Each row below holds a small network's activations on one input, seen along a few directions.
In each table, some parts of the input vary, and every possible input appears once, in random order.
Descriptions start from the smaller parts, as in this example, which fits no table here: one of 2 separate values, together with either a single point or one of 9 places around a ring or (one of 6 places along a line, together with one of 8 places around a ring).
Shared parts are said once, and a part with two or three values counts as separate values.

Other details of the inputs vary at random and push rows far along two fixed directions, the same in every table; ignore that.

Rows:
row 1: [-2  1  5 -3 -5  0  0  0 -1 -1 -2  1 -2 -1 -1]
row 2: [-3  1  4  1 -5  2  2 -3  1  2  1  2 -1 -1  0]
row 3: [-3  2 -6  0  0  0  0  2  2  2  1  2 -1  2 -2]
row 4: [-3  2 -2 -1  1 -3  0  1  2 -3 -2  2  3  4 -1]
row 5: [ 4  0  0 -3  1  0 -4 -4 -3  2  5  7  3  1  0]
row 6: [-5  0 -4 -2 -1  1 -2  2  5  0  4  0  0  1  2]
row 7: [ 0  3  1  1 -2  3  4 -3 -1  3  0  1 -4  0  0]
row 8: [-5 -2 -2 -4  1 -1 -1  5  4 -1  1  2  0  3  3]
row 9: [-1  3  3  0 -4  1  3 -2 -1  4  1  1 -3  0 -1]
row 10: [ 1  3  0  0 -3  3  2 -5  2 -2 -1  1 -2 -1  3]
row 11: [-1  2 -2  1  2 -2 -3  4  3  2  2  3 -1  1  2]
row 12: [-1  4  2 -2 -6 -1  1 -2 -1  3  1 -1 -5  0 -2]
row 13: [ 0  2 -1  4  1 -2 -5  3  2  2  0  4  0  2  1]
row 14: [-1  2  3  1 -3  4  3 -4  1  0  0  2 -1 -1  1]
row 15: [-2  1 -1  0  1 -3 -2  1  3 -2 -3  1  3  5 -1]
row 16: [ 1  0 -1  2 -1 -1 -4  3  3  1  0 -1  1  6 -1]
row 17: [  3 -44  10  12  25   0  14   3 -17 -10 -13  -9   0 -33 -16]
row 18: [ 2  0  0 -2 -3  2  2 -3  0 -1 -5  2  2  0  6]
row 19: [ 0  0  3 -2 -7 -1  1 -1 -1  0  0 -1 -4  1 -2]
row 20: [ 0  3 -2  3  1 -4 -3  1  1  0 -1  3  1  3  0]
row 21: [ 0  2 -2  4  1  0 -4  3  3  3  0  1 -1  2 -3]
row 22: [ 0  3 -4  3  1 -2 -1  0  1  1 -1  1  1  3 -4]
row 23: [-2  2  4 -1 -6  0  0 -3  1  0  0 -1 -2 -3 -2]
row 24: [-1  3 -3  2  1 -4  0  2  0 -1  0  4  1  1 -1]
row 25: [ 1  3  3  2 -1  1  2 -3 -4  2  0  2 -3 -1  4]
row 26: [-2  1 -2  4  0  0 -4  1  5  0  0  1  1  1 -2]
row 27: [ 3  3 -1  0 -2  2  3 -5  0  1 -2  1 -5 -1  1]
row 28: [-2 -1 -4 -1 -1 -1  0  3  1 -1  1  0  1  4 -1]
row 29: [-2  3 -3 -1  2 -2 -2  3 -1  1  2  0  1  1  2]
row 30: [-2  0 -2  1  0  0 -2  2  6  0  2  1  0  0 -1]
row 31: [-3  1  5 -2 -4  3  2  0 -1  0 -2  3  0  1  2]
row 32: [-5  1 -5  0 -1  0 -1  1  3 -1  2  2  1  1 -1]
row 33: [-1  3  4  1 -4  0  1 -1 -3  4  1  3 -3 -1  3]
row 34: [ 4  0 -2 -1 -6  2  3 -4 -1  0 -3  1 -1  2  5]
row 35: [ 1  1  1 -2 -3  2  2 -3  1 -3 -5  4 -2  1  4]
row 36: [-3 -1 -3 -1  2 -2 -2  4  2  2  3  2 -2 -1  4]
row 37: [ 4  1 -1  1 -3  0  2 -5 -2  2 -2  5 -2 -2  7]
row 38: [ 2  2 -1  0 -4  3  2 -5  2  0 -2  1  1 -2  5]
row 39: [ 0  2 -3  1  1  0 -2  3  4  3  2  1 -2  1 -1]
row 40: [-2  0  0  1  1 -2 -4  3  5  0 -3  2  2  4  0]
row 41: [ 0 -2 -2  0  0 -1 -2  4  4  0  2  0 -1  4 -1]
row 42: [-2  3 -2  2  0 -1 -3 -1  3 -2  0 -1  3  2 -3]
row 43: [ 3  0  0 -4  0  3 -4 -5  1  1  4  5  4  0 -3]
row 44: [ 0  0  4 -1 -5  2  3 -1 -2  1  0  0 -2  2  0]
row 45: [ 1  0  2  1 -4  3  3 -2 -1  0 -1  2 -3  3  1]
row 46: [ 0  1 -2  2 -1 -3 -2  1  2 -1 -1  1  1  7 -3]
row 47: [ 4  2 -2  0 -3  2  4 -4 -1  3 -2  0 -2 -2  3]
row 48: [-3  0 -5 -2  1  0 -1  3  3  3  4  0 -3  2  0]
row 49: [-5 -1 -2 -3  1 -2  0  3  2 -2 -1  2  2  3  0]
row 50: [ 2 -1  1 -6  0  2 -4 -4 -1  0  2  6  5  3 -1]
row 51: [-3 -3 -4 -2 -1 -1 -1  5  3  1  3  0 -1  4  1]
row 52: [  3 -51   8  16  23  -8  14   2 -18  -7 -13  -4  -6 -41 -23]
row 53: [ 3  3  0  1 -1  0  2 -4 -2  0 -2  2 -4 -2  5]
row 54: [ 0  4 -4  1  1 -2  1  1  1  0  0  1  1  2 -4]
row 55: [ 4  2 -1 -4  0  2 -2 -5 -1  4  4  5  2  2 -3]
row 56: [ 5 -3  0 -4 -1  2 -2 -4 -2  1  3  4  3  4 -2]
row 57: [-3  4 -3  1 -1 -1  0  0  3 -3  1  1  3  1 -3]
row 58: [ 18  29  23 -15  24  13 -10  10 -28  -9  13 -81  23  -7  23]
row 59: [ 0  1 -3  0 -1 -3  0  2  1 -2  0  1  2  5 -2]
row 60: [-2  0  0 -2  1 -1 -2  4  6 -1 -1  1  1  3  2]
Each input here is: one of 5 separate values, together with either a single point or one of 5 places along a line or one of 6 places around a ring.
Q: The inputs of row 5 and row 43 match in every part but the choice among 5 separate values. If row 37 is changed in the same way as row 5 into row 43, which row does it become?
A: row 38
Q: Which other rows does row 42 become when the place on the ring of 6 takes its other values? List them by row number.
A: row 6, row 26, row 30, row 32, row 57
Q: List by row number the other rows that have the choice among 5 separate values in common with row 28.
A: row 16, row 19, row 34, row 41, row 44, row 45, row 46, row 51, row 56, row 58, row 59
Q: List by row number the other rows that have the choice among 5 separate values in common with row 4.
A: row 1, row 8, row 15, row 17, row 18, row 31, row 35, row 40, row 49, row 50, row 60

Rows:
row 61: [  0  17 -11  -8  -2  -2  -7   2   8   1   8   0  10  24   3]
row 62: [ 10 -25   0  12  15   5  17  -5 -11  -8 -13  -3  -6 -28  -3]
row 63: [ -2  28  -3   4 -10   1  -4  -1   7   6   5  -6 -10  10   6]
row 64: [ 12  17  16  -3  35   3 -11  15 -24 -12   7 -68  33 -10  12]
row 65: [  3 -29   2  10  10  -3   4  -2  -4  -1  -5   5  -2 -21 -27]
row 66: [ -2  26   5  -3 -13   1  -1  -6  -4   5   4   5   1   9   8]
row 67: [  2  20   9  -9 -12   3  -6  -2  -5   6   7   2  -3  17   8]
row 68: [  4 -29   1  10  11  -7   4   1  -9  -4  -1  -5  -2 -25 -19]
row 69: [  2  23   5 -12 -11   5  -8  -8  -1   7   5   3   3  11   2]
row 70: [ -6  23  -3  -1  -3   0 -10   4   8   7  10   2   5  12   9]
row 71: [  8  15   7  -8 -11   7  -6  -9   0   4   5   8   0  15  15]
row 72: [ -4  17  -8 -10  -2   2  -8   6   9   8  16   0   5  17   5]
row 73: [ -3  20  -4 -10  -2   3 -14   3   9   7  11   3   7  13   2]
row 74: [ -3 -44  -5  13  19  -5  10   7  -5 -12 -17   0   3 -19 -18]
row 75: [ -6  18   0  -3 -17   5  -4   2   7   4   5  -7  -3  15   6]
row 76: [-1 20 -9 -3 -5 -5 -7  6  9  0 -2 -3  2 18 13]
row 77: [ -1  23 -12   1  -3  -3  -6   1  10  -2  -2   0   0  17  11]
row 78: [  9   7  18  -6  39   3  -8  23 -26  -5  11 -78  19 -24  17]
row 79: [  0  28  -1  -3 -12   3   3  -4  -1   4   2   1  -8   8  11]
row 80: [-19 -19 -11  11 -31  -8  11  -9  29   2 -13  58 -25  10 -17]
row 81: [  5 -30   1   9  15  -2   9   3 -10  -1   1 -11   0 -20 -22]
row 82: [ 12 -33   5   4  17   1   8  -9 -17  -8  -5  -6   3 -29  -5]
row 83: [  2  19   5  -3 -13   1 -10   2   4   6   9   0  -3  17   2]
row 84: [  6 -38   7   7  14   6  15  -2 -14  -9 -14 -10  -1 -28  -6]
row 85: [  5  22   3  -2 -11   7  -2 -13   0   4   2   6   6   9  17]
row 86: [ 23  12  26 -10  31  12  -1  10 -33  -7   4 -83  22 -25  26]
row 87: [ 12 -29   6   3  16   5   6 -13 -11  -4 -10   2   4 -24 -12]
row 88: [ -2 -39   1  10  19  -6   3  10  -3  -1  -4  13  -4 -18 -19]
row 89: [  2  19  -2  -7  -3  -2 -13   6   6  -1   4   1   8  23   7]
row 90: [ -5  19   4  -9 -17   6   1  -2  -1   3   3  -3  -3  13  10]
row 91: [-19 -20 -29  19 -18 -13   9  -7  30   9 -11  72 -32   7 -13]
row 92: [-14 -26 -13   6 -33  -4  17 -19  26   0 -21  71 -24   6  -8]
row 93: [-15 -44  -2  10   8  -8  12   7   9  -7 -12  22  -9 -19 -18]
row 94: [-11  15  -5  -7  -9   4  -7   8  11   4   8  -1   1  15  11]
row 95: [  0  23   3  -7 -14   0   1   0  -1   8   1  -2  -7  10  15]
row 96: [ -9  19  10 -11 -18   3   2  -3   3  -2   0   1  -3  13  10]
row 97: [  6 -28   5   3  17   0  12  -1 -19  -2  -1 -10   0 -21 -16]
row 98: [  1  20  -7  -9  -2   1 -13   0  10   0   3   5  11  20   0]
row 99: [  1  21   1 -11 -15   0  -6  -6  -2   4   9   5  -1  10   8]
row 100: [  2 -37   5  18  17  -8  12   7 -11  -1 -12 -14  -9 -30 -16]
row 101: [ -2  25   2   4 -13  -1  -6  -2   5   7   7  -1   1  11   3]
row 102: [  0  18 -10  -8  -4  -4 -12   2   7  -3   7   3   9  18   7]
row 103: [ -7 -41  -3  10  13  -8  10   6   3 -16 -18  10   2 -16 -18]
row 104: [  9  17  -2 -12 -10   9  -1 -11   1   5   9   3   2  14  12]
row 105: [ -3 -38  -7   9  18  -8   3   6  -3  -4  -1  11  -1 -25 -18]
Q: What is each input in this table made of?
A: one of 5 places along a line, together with either one of 4 places along a line or one of 5 separate values
Q: The inputs of row 81 and row 104 match in every part but the place on the line of 5. If row 63 is changed in the same way as row 81 into row 104, which row does it become?
A: row 62
Q: List by row number the other rows that have the place on the line of 5 in common with row 91.
A: row 70, row 72, row 73, row 78, row 88, row 93, row 94, row 105
Q: Which other rows does row 95 become when the place on the line of 4 takes its other values? List them by row number.
A: row 79, row 90, row 96
Q: Start at row 85 and move only the place on the line of 5, one step at a time. The first step leads to row 66. Which rows follow, in order?
A: row 101, row 70, row 64
Q: Which other rows does row 89 become when the choice among 5 separate values takes its other values? List them by row number.
A: row 61, row 64, row 98, row 102
